A small network was shown many inputs. Here are its activations along a few directions, one row for each input.
Each table varies a few parts of the input and shows all the possible inputs, shuffled.
Descriptions start from the smaller parts, as in this example, which fits no table here: one of 3 separate values, together with either a single point or one of 9 places along a line or (one of 4 places along a line, together with one of 5 places around a ring).
Shared parts are said once, and a part with two or three values counts as separate values.

Other details of the inputs shift rows strongly along two fixed directions, in all tables alike. That doesn't count.

A family of inputs:
R1: [-25 -16  18  13  -4  13   5 -23  12 -16  -2 -11 -14  13]
R2: [ -3  -7  16 -24  10   2  -8  -8 -23 -14  12   3  -7   9]
R3: [ -7  -3  -5   7   2 -12   6 -15  19  21 -24  24   5  -2]
R4: [-10   1  19 -15 -18  28 -21 -13  -4 -34  20 -46 -27  26]
R5: [-11   3  16 -23  -6  21 -35  -5  -7 -30  21 -52 -24  31]
R6: [ 14  30  12 -12 -18  22 -10  -1  -7   8  36 -33   3  -2]
R7: [ -8  -7 -17  18  -1  -8   5   1  16  12 -22  10  19   1]
R8: [ 22   4 -23   8   8 -17  28  16  -9   6 -24  30  12 -25]
R9: [  4  24  13 -27 -11  20 -25  -7  -6   1  24 -33   1   6]
R10: [-18 -36   6  17  21  -2  22 -12   1 -50 -25   2 -15   6]
R11: [  4  21   6 -20 -14  18 -23  11   0  -1  33 -37   0  15]
R12: [  2  -6 -25  25 -10 -16   7   9   0   5 -29   2   0   8]
R13: [  5  -4 -29  20   1 -23   1  22   6  23 -20  -2  13  -5]
R14: [ 34  30   7 -25  -5   4   4  16 -33  23  47   2   8 -17]
R15: [-3  7 -6  5  0 -6  9 -3 18 29 -5 23 13 -3]
R16: [-22 -17  14  13  -1   9   8 -33  14 -13 -14   4 -17  17]
R17: [-37 -36   4  28  -1   4   7 -31  13 -35 -38  -6 -13  21]
R18: [ 10   9  19 -34   6  10 -12   5 -25   1  47 -16  -4  -5]
R19: [ -5  -1  34 -22  -1  27 -19 -15 -16 -49  31 -12 -35  10]
R20: [ -1   1  32 -26   9  20 -22  -3 -11 -33  41 -15 -24   1]
R21: [ 23  45   4 -27 -15  17 -10  17   0  47  39  -6  22 -12]
R22: [-23 -27 -17  24   4 -10  -3   4  11 -16 -28  -8  -2  25]
R23: [ 16  37   9 -24 -10  14 -12  12  -1  40  40 -19  11 -17]
R24: [ 28   1 -24   8   1 -24  25  13 -20  31 -16  48  20 -22]
R25: [  9   8 -18  17   3 -24  18   4  19  52 -17  34  22 -24]
R26: [  0 -16   0  20   8 -12  12   0  -2 -20 -12  32 -10 -12]
R27: [-21 -29  -9  22   3 -12  -1  -3  18 -12 -27 -13  -4  11]
R28: [-12  -6  -5   9   0 -10   4  -9  14  18 -29  18  10  -3]
R29: [-28 -46   6  12  31  -5  13 -12   8 -50 -28  -3 -12   6]
R30: [ 31  35  -1 -35   5  12  -2  28 -16   8  37  -6  15 -18]
R31: [ 14  29   3 -28 -17  11 -26  10  -6   9  24 -32  -1   4]
R32: [-35 -31  13  28   4   0  17 -34  22 -20 -21   6 -18  17]
R33: [ 11   5 -27  22   0 -22  10  13  11  41 -22  15  31 -24]
R34: [ 31  26 -25  14 -19 -14   8  26   1  41  -1   4  20 -19]
R35: [ 33  18 -26 -10  10 -23  16  26  -8  25 -17  32  25 -31]
R36: [ 16  13 -19  19 -12 -12  19   4   8  44 -24  34  20 -19]
R37: [-27 -36  15  -3  18   3   1 -14 -10 -38   0   5 -11  23]
R38: [  6  -6 -10   9  13 -13   5  14   1  -2 -10  42   6 -15]
R39: [-26 -37  11   8  19  -8  -5 -18   4 -48 -29  24 -23   8]
R40: [  9  21   8 -10 -16  16 -17   9 -13  -5  34 -44 -12  13]
Description of these inputs: one of 5 places around a ring, together with either one of 3 separate values or one of 5 places along a line.
- The inputs of R26 and R38 match in every part but the place on the ring of 5. If R10 is changed in the same way as R26 into R38, which row does it become? => R30
- The inputs of R15 and R32 match in every part but the place on the ring of 5. If R7 is changed in the same way as R15 into R32, which row does it become? => R6
- Which other rows does R25 become when the place on the line of 5 takes its other values? List them by row number. => R13, R23, R27, R33
- List by row number the other rows that have the place on the ring of 5 in common with R9. => R2, R3, R5, R28, R31, R35, R39
- Which other rows does R20 become when the choice among 3 separate values takes its other values? List them by row number. => R18, R29

A family of inputs:
R41: [  5  12   6 -18   4   4  -8   4   4  16  11  -1  11 -10]
R42: [ 27  24 -18   6 -15  -6  -4  20   0  23   0  -2   5 -15]
R43: [ -2  -2  -2  -3  -8  -1 -16   2  -9  -5   4 -19  -6  14]
R44: [ -5   2   7  -5  -6   2 -11  -6  -5   7   8   6  -2   9]
R45: [  0   0 -14  16  -6  -7  10  -2  11   0 -27  12   3   1]
R46: [ 18  22  -6  -1 -12  -3   6   3   3  25  -6  13   8 -18]
R47: [-12  -9   5   1  11  -1  -6  -2  13   1  -2   8   2  -1]
R48: [ -3 -12 -26  16  14 -22  14  11  18  17 -36  24  19  -7]
R49: [  5   3  13 -24  15   6 -10   6  -9 -20  23  -7  -5  -3]
R50: [-18 -23 -14  19  15 -15  -1   3  14 -13 -30  -1   4   4]
R51: [ 13  17   7  -9  -6   8   8   0  -5  20  22 -10  10 -12]
R52: [ 14  12 -18  -3 -10  -8   0  11  -8  28  -6  12  16  -2]
R53: [ 17  12 -16  14  -6 -10  12  19   1  27   4  -6  13 -13]
R54: [ 12   9   9 -24   0   4  -9   4 -24  -8  21  -3  -9   5]
R55: [-10 -12  -5   4   2 -11   4 -13   1   7 -20  15  -1   7]
R56: [-18 -32  12  14  15   2  18 -11  -5 -38  -9   1 -12   7]
R57: [-16 -30   6  16   9  -1   9 -13   1 -45 -27  15 -21   7]
R58: [ -6   9  24 -13 -11  23 -17 -13   2 -18  25 -14 -22   9]
R59: [-16  -9  19   3   1  14   2 -14   3 -12  19 -12 -11   8]
R60: [ -5   7  12 -10  -6  21  -1  -8  -5 -14  27 -30  -1  10]
- What do these inputs look like to the network? => one of 4 separate values, together with either a single point or one of 4 places along a line
- The inputs of R52 and R48 match in every part but the choice among 4 separate values. If R54 is changed in the same way as R52 into R48, which row does it become? => R49
- Which other rows does R41 become when the place on the line of 4 takes its other values? List them by row number. => R47, R48, R50
- Which other rows does R59 become when the choice among 4 separate values takes its other values? List them by row number. => R44, R47, R58

A family of inputs:
R61: [-31 -36 -10  24   5  -8   3  -4  11 -19 -23 -17  -2  24]
R62: [  6  14   6 -31 -12  15 -30   4 -15 -10  28 -51 -13  25]
R63: [ 13  20 -12   0  -9  -5   5  17   5  47   9 -12  21  -9]
R64: [ 27  20 -14  17 -15  -6  27  10   3  26  -2   5  13 -27]
R65: [ -4 -16  -4   2  21 -10  15   3   4 -16 -16  20   6  -4]
R66: [ 20  27  16 -19 -26  29 -21   5 -29 -29  40 -47 -28  10]
R67: [-36 -22  13  11  -4   7  -9 -26  22 -11 -21   1  -6  22]
R68: [ 21  12   0  -5  11 -12  19   8 -13  29  14  26  18 -27]
R69: [ 11  14  25 -41   0  22 -24   3 -38 -29  48 -22 -22   8]
R70: [ -9 -23 -17  21  17 -20  10   5  16 -10 -29  15   6  -2]
R71: [ -4  23  32 -29 -12  30 -30 -16   2   0  44 -21 -17  11]
R72: [-28 -28  11  13  15  -1   0 -13  22 -20 -13  -3 -11   6]
R73: [ 30  17 -16 -13   2 -17   0  25 -17  17  -4  25  11 -20]
R74: [ 18  18   1  -6  -3  -7  11  -2 -10  35  10  42  12 -19]
R75: [-30 -37  -9  22  15  -6   1  -5  17 -28 -33  -6   3  14]
R76: [-10  18  27 -29  -3  32 -25  -5   2  -5  42 -48  -3   8]
R77: [-19 -26  -1   4   9  -8 -12  -4   5 -37 -25  -2 -19  17]
R78: [ 25   5 -10  -3  11 -17  17  22 -16  16   8  30  19 -22]
R79: [ 18  25   0 -12  -5   2   4   0   0  36   8  33  10 -20]
R80: [ 24  27  -9  19 -25   1  17  -4   2  32  -4  18   5 -13]
R81: [-20 -10 -10  19  -7  -5   4 -19  18  20 -26   8   4  17]
R82: [-22 -26  -7   7   6  -9 -15  -7   3 -31 -31 -12  -8  21]
R83: [-18 -25  -2  31  -1   5  17 -10   2 -43 -19 -14 -19  13]
R84: [ 17   8  -9   0  11 -11  19  12   3  31  -5  31  21 -30]
- The inputs of R68 and R74 match in every part but one. If R76 is changed in the same way as R68 into R74, which row does it become? => R67
- What do these inputs look like to the network? => one of 4 places along a line, together with either a single point or one of 5 places along a line
- A walk changes only the place on the line of 5. It starts at R69 and steps to R73. List the rest of the walk in order. => R77, R82, R62
